A small network was shown many inputs. Here are its activations along a few directions, one row for each input.
In each table, some parts of the input vary, and every possible input appears once, in random order.
A made-up example of a description, with smaller parts first: one of 6 places along a line, together with either a single point or one of 11 places around a ring or (one of 2 separate values, together with one of 8 places around a ring).
Shared parts are said once, and a part with two or three values counts as separate values.
In the rows, 128 means zero.

A family of inputs:
x1: [178 149 157 154 147 128 119 100 144 102 161]
x2: [102 108 101 130  83 135 118 138 111 119 102]
x3: [147 146 140  87 114 156  89  95 124 166  85]
x4: [128 159 106 161 205 240 198 165 121 119 140]
x5: [105 107 114 123 110 108 139 153  66 124  88]
x6: [187 185 147 143 155 130 125  76 148 133 130]
x7: [118 143 146 108 102 119 157 143 138 117 161]
x8: [132 110 144 103 142 125  77  85 159 195  88]
x9: [123 123  95 129  97 126 160 126 120 100 151]
x10: [152 129 146 103 119 145 122 101 122 114 169]
x11: [156 139 116 171 149  83 178 142 101  96 128]
x12: [119  79 152 120 133 123  65 106 148 167 126]
x13: [163 164 137  90 128 147 130  79 128 145 136]
x14: [152 141 106 179 124 109 158 126 144  88 140]
x15: [ 85  73 106 147 112 105 105 126 144 149 105]
x16: [ 87  74 119 140 139  77 127 139  97 153  91]
x17: [ 84  96 150 128 115  97  98 148 159 174 122]
x18: [146 161 158 157 129 102 155 143 162 106 152]
x19: [134 112 149 102 105 155  79 116 115 135 121]
x20: [100 129 148 109  87 128 112 159 129 139 115]
x21: [ 88 167  74 110 199 180 123 208 160  68 167]
x22: [128 122 105 122 123  98 180 143  76 107 138]
Question: What do these inputs look like to the network?
Answer: either one of 2 separate values or (one of 4 places along a line, together with one of 5 places along a line)
Question: What sort of input is x6?
Answer: one of 4 places along a line, together with one of 5 places along a line

A family of inputs:
x23: [139 124 152 159 103  51 158 124 130 126 132]
x24: [ 65  92 103 133 154 112 108 185 138 135 111]
x25: [184 134 142 122 115 127 124  56  95 148 104]
x26: [139 130 172 101 115 112  52  92 185 160 138]
x27: [107 109  88 134  92 119 172 159  75  86 128]
x28: [155 145 135 127  94 105 184 117  73 119 118]
x29: [ 80 114  84 101 143 163 136 174  84 129  95]
x30: [ 87  97 146 126 143 151  72 139 182 175 118]
x31: [ 90  87 106 167 103  66 146 167 130  92 146]
x32: [103 117 126  93 133 203 100 129 127 168 105]
x33: [156 149 153  67 107 165  81  82 129 153 125]
x34: [191 251  98 180 236 218 232 172 165  17 227]
x35: [169 114 158 154 124  73  97  66 151 156 117]
Question: What do these inputs look like to the network?
Answer: either a single point or (one of 2 separate values, together with one of 6 places around a ring)
Question: Which other rows does x31 become when the choice among 2 separate values takes its other values? List them by row number.
Answer: x27
Question: A walk changes only the place on the ring of 6. It starts at x26 and steps to x30. List the rest of the walk in order.
Answer: x24, x31, x23, x35

A family of inputs:
x36: [110 156 144  69 133 165  57 138 172 142 137]
x37: [167 156 161 109  81  62 109  90 144 117 142]
x38: [165 215  93 133 221 243 199 168 166  66 184]
x39: [101 179  56 180 175 155 241 206  90  30 176]
x40: [224 217 132 181 168 140 225 131 108  35 193]
x41: [ 87  84 107 107 112 109 151 162  65 151  97]
x42: [166 114 150 148 105  70 106  75 155 113 162]
x43: [ 71 103 106 105  91  80 120 190 117 109 121]
x44: [113 117 130 111 156 174  54 129 185 144 157]
x45: [182 135 164 111 103  91 143  62  89 156 119]
x46: [ 94  75  79 138 117 118 139 146  64 146  58]
x47: [ 73  87 108 116  58 120 149 176  94 121 121]
x48: [109 138 150  78 101 207  87 122 148 150 133]
x49: [122 132 150  69 156 195  91 106 117 174 108]
x50: [190 128 131 142 109  98 130  46  88 156  83]
x51: [169 139 167 120  48 102 138  77 120 127 141]
x52: [ 68  62  98 143 115  89 116 175 128 101 138]
x53: [ 67  73 123 184 149  68 141 178 145 137  99]
x54: [114 128 151 155 189 151  80 136 202 188 124]
x55: [131 124 118 100 162 203  79  92 117 173  71]
x56: [165 124 171 188 139  50 132  81 172 152 125]
Question: The inputs of x54 and x53 match in every part but one. If x49 is changed in the same way as x54 into x53, which row does it become?
Answer: x41
Question: What do these inputs look like to the network?
Answer: one of 3 separate values, together with either a single point or one of 6 places along a line
Question: Which other rows agree with x45 in the choice among 3 separate values? List them by row number.
Answer: x37, x40, x42, x50, x51, x56

A family of inputs:
x57: [115 104 113 118 169 132  79 125 152 151  96]
x58: [127 127 148 103 127 122 127  94  80 169  77]
x59: [124 108 148  80  69 146 121 121 110 154  95]
x60: [135 109 138 162 135  91 160 148 117  91 163]
x61: [130 126  83 133 129 150 184 128  82 113 120]
x62: [121 115 102 176 136  89 176 140 136 104 146]
x63: [123 116 164 139 105  73 125 131 144 177 129]
x64: [134 183 113 101 106 150 163 156  85  85 135]
x65: [144 121 121 120 126 153 168 136  64 101 140]
x66: [121 117 166 144 134  64 123 107 131 158 105]
x67: [133 155  97  95 116 145 179 143  84  92 140]
x68: [138 132  99 163 126 155 182 131  73 115  92]
x69: [117  98 165 125  78  85 116 134 161 142 121]
x70: [144 103 110 102 122 113 105  99  88 153  77]
x71: [124 168 130 146 116  86 154 167 137  76 158]
x72: [ 84 108 129 107 116 162  70 122 162 140 142]
x73: [137  93 128 143 129  56 101 112 140 141 105]
x74: [106 151 101 110 167 161 146 177 149  95 161]
x75: [226 197 156 113 135 173 140  44 128 118 146]
x76: [102 127  87 148 178 167 152 160 148 117 142]
x77: [103 128 149 112 143 151 103 147 156 189 123]
x78: [103  96 144 136  78  83  94 103 149 128 148]
x79: [ 99 128 150 120 173 141 101 120 142 170  97]
x80: [107 100 110 119 136 143  55 130 152 136 123]
x81: [111 105 128  92  69 143  99  90  98 140 120]
x82: [108 176 115 118 157 166 130 190 150  91 157]
x83: [203 194 160 132 179 188 110  78 185 129 173]
x84: [111 132 101 178 176 172 150 163 140 120 115]
x85: [220 185 173 155 143 114 133  60 179 114 172]
x86: [130 126 146  94  97 132 129 119  92 189 101]
x87: [117 121 123 134 176 170 137 168 130 104 161]
x88: [130 121 117 204 133  94 174 145 128 108 120]
x89: [135  98 107 104  90 123  83 100  88 138 102]
x90: [ 97 110 149  96 115 165  92 152 174 154 115]
x91: [123 142 115 139 125  81 171 155 137  81 163]
x92: [127  89 124 145  98  67  79 114 139 126 130]
Question: The inputs of x89 and x80 match in every part but one. If x58 is changed in the same way as x89 into x80, which row does it become?
Answer: x79
Question: What do these inputs look like to the network?
Answer: one of 3 separate values, together with either a single point or one of 5 places along a line or one of 6 places around a ring
Question: A walk changes only the place on the line of 5. It starts at x68 and steps to x61. List the rest of the walk in order.
Answer: x65, x67, x64
Question: Which other rows does x72 become when the choice among 3 separate values takes its other values? List them by row number.
Answer: x78, x81
Question: Which other rows does x62 become when the choice among 3 separate values takes its other values? List them by row number.
Answer: x61, x76

A family of inputs:
x93: [ 26  86 119 119 135 126 100 219 159 144 110]
x94: [141  98 176  76  58 122  45  64 153 162 133]
x95: [157 128 120 188 124  92 219 106  60 114 104]
x96: [219 224 137 179 173 146 220 140 139  28 217]
x97: [ 40  82  91  99  86 161  92 193 124 115 136]
x98: [121 202  97 115 224 248 169 186 174  74 206]
x99: [156 107 158 138 161 109  47  55 167 188 103]
x100: [127  98 118 145  39  45 163 129 103  78 154]
x101: [123 109 204 104 106  87  47  88 181 204 118]
x102: [173 141 157  50  91 142  80  62 103 170  95]
x103: [112 106 141 170  85   7 168 156 137 119 137]
x104: [149 141 114 123  79  70 196 118  43  82 121]
x105: [179 128 164 114 136 163 102  48 122 207  81]
x106: [148 102 103 208 143  33 164 121 117 103 124]
x107: [ 80 104  85 131 168 204 155 176  95 153  82]
x108: [ 61  78  78 150 195 149 101 185 147 130  98]
x109: [ 71 124  78  74 123 183 127 189  70 125 104]
x110: [221 246 165 119 178 216 111  69 209 108 183]
Question: The inputs of x104 and x102 match in every part but one. If x95 is changed in the same way as x104 into x102, which row does it become?
Answer: x105
Question: What do these inputs look like to the network?
Answer: one of 3 separate values, together with either a single point or one of 5 places around a ring
Question: Which other rows does x107 become when the place on the ring of 5 takes its other values? List them by row number.
Answer: x93, x97, x108, x109
Question: Which other rows does x110 become when the choice among 3 separate values takes its other values? List them by row number.
Answer: x96, x98

A family of inputs:
x111: [160 171 128 146 206 170 158 147 159 106 175]
x112: [ 77  52 100 170 128 106 111 148 113 149  85]
x113: [128  83 110 133 121 153 115  96  78 164  68]
x114: [ 89  73 116 119 100  72  89 138 127 129 112]
x115: [148 165 134 142 174 183 138 123 169  95 190]
x116: [106  95 175 150  88  52 125 124 164 180 110]
x117: [123 135 189 117 129 137  96 111 192 198 120]
x118: [ 71 158  94  91 155 223 166 218 115 107 143]
x119: [130 159 109 186 167  77 192 171 129  81 133]
x120: [180 159 133 141 122 146 173  85 104  91 165]
x121: [107 112 130  85 141 156  63 125 157 145 117]
x122: [140 134 105 172 106  98 142 142 157  61 169]
x123: [192 163 126 145 153 132 194 107  89 100 150]
x124: [157 126 187 114  79 101 129  71 128 195  93]
x125: [103  90 140 116  94  58  88 131 130 138 123]
x126: [149 204 119 152 213 164 163 156 159 103 145]
x127: [ 96  92 114 135 169 191  83 134 144 167  92]
x128: [181 196 118 150 160 127 200 116  90  97 120]
x129: [154 126 172  97  73 103 103  80  99 170 100]
x130: [102 152  92  90 104 189 204 179  47 100 120]
x131: [121 129 154  83 134 143  60 118 159 155 130]
x132: [ 52 116  81 124 111 141 197 233  84  85 133]
x133: [140 103 126  84  93 120  94  86  91 143  93]
x134: [134 103 107 100 107 126 100  82  91 158  91]
x135: [102 112 111 102 155 163  69 120 157 161 115]
x136: [139 127 117 181 159  82 187 163 128  83 163]
x137: [120 134 174 100 122 140  70 119 162 173 125]
x138: [ 84  72  97 136 114  78  96 134 127 145 109]
x139: [154 121 152  81  86 107  93  79  94 152 105]
x140: [103  94 159 132  82  55  98 132 135 156 118]
x141: [193 171 115 136  99 149 148  87 119  78 155]
x142: [161 176 117 137 151 185 113 127 186  83 179]
x143: [128 122 123 177 128  96 167 139 140  74 179]
Question: What do these inputs look like to the network?
Answer: one of 3 separate values, together with either a single point or one of 4 places along a line or one of 6 places along a line
Question: The inputs of x112 and x113 match in every part but the choice among 3 separate values. If x143 is changed in the same way as x112 into x113, which row does it become?
Answer: x120
Question: Which other rows agree with x137 in the choice among 3 separate values? List them by row number.
Answer: x111, x115, x117, x118, x121, x126, x127, x131, x135, x142

A family of inputs:
x144: [ 70  76 136  85  90 118  66 139 131 173  97]
x145: [ 84  70 150 135 104  66  80 134 151 174 100]
x146: [132 145  96 161 120 103 228 165  66  72 140]
x147: [130 133  86 174 136 102 196 164 103  54 161]
x148: [163 165 145  95 173 221  89  88 155 158 128]
x149: [109  63 134 132  71  53  86 102 115 154  96]
x150: [105 140  99 178 167 116 189 197 142  78 160]
x151: [ 83 135  71 134 174 191 166 200 106  93 129]
x152: [215 182 169 120 119 127 146  57 117 132 136]
x153: [180 176 171 142 165 140 111  87 191 139 158]
x154: [171 181 160  94 149 196  96  92 170 140 157]
x155: [ 91 149  87 130 151 170 173 203 122  75 157]
x156: [ 65  62 117  88 113 138  60 135 116 192  70]
x157: [112  72 143 117  53  54 117 101  82 171  75]
x158: [209 172 156 136 135 125 117  56 153 115 157]
Question: What do these inputs look like to the network?
Answer: one of 3 separate values, together with one of 5 places along a line
Question: The inputs of x148 and x154 match in every part but the place on the line of 5. If x151 is changed in the same way as x148 into x154, which row does it become?
Answer: x155
Question: Which other rows does x144 become when the place on the line of 5 takes its other values? List them by row number.
Answer: x145, x149, x156, x157
Question: Which other rows does x149 become when the choice among 3 separate values takes its other values? List them by row number.
Answer: x147, x158
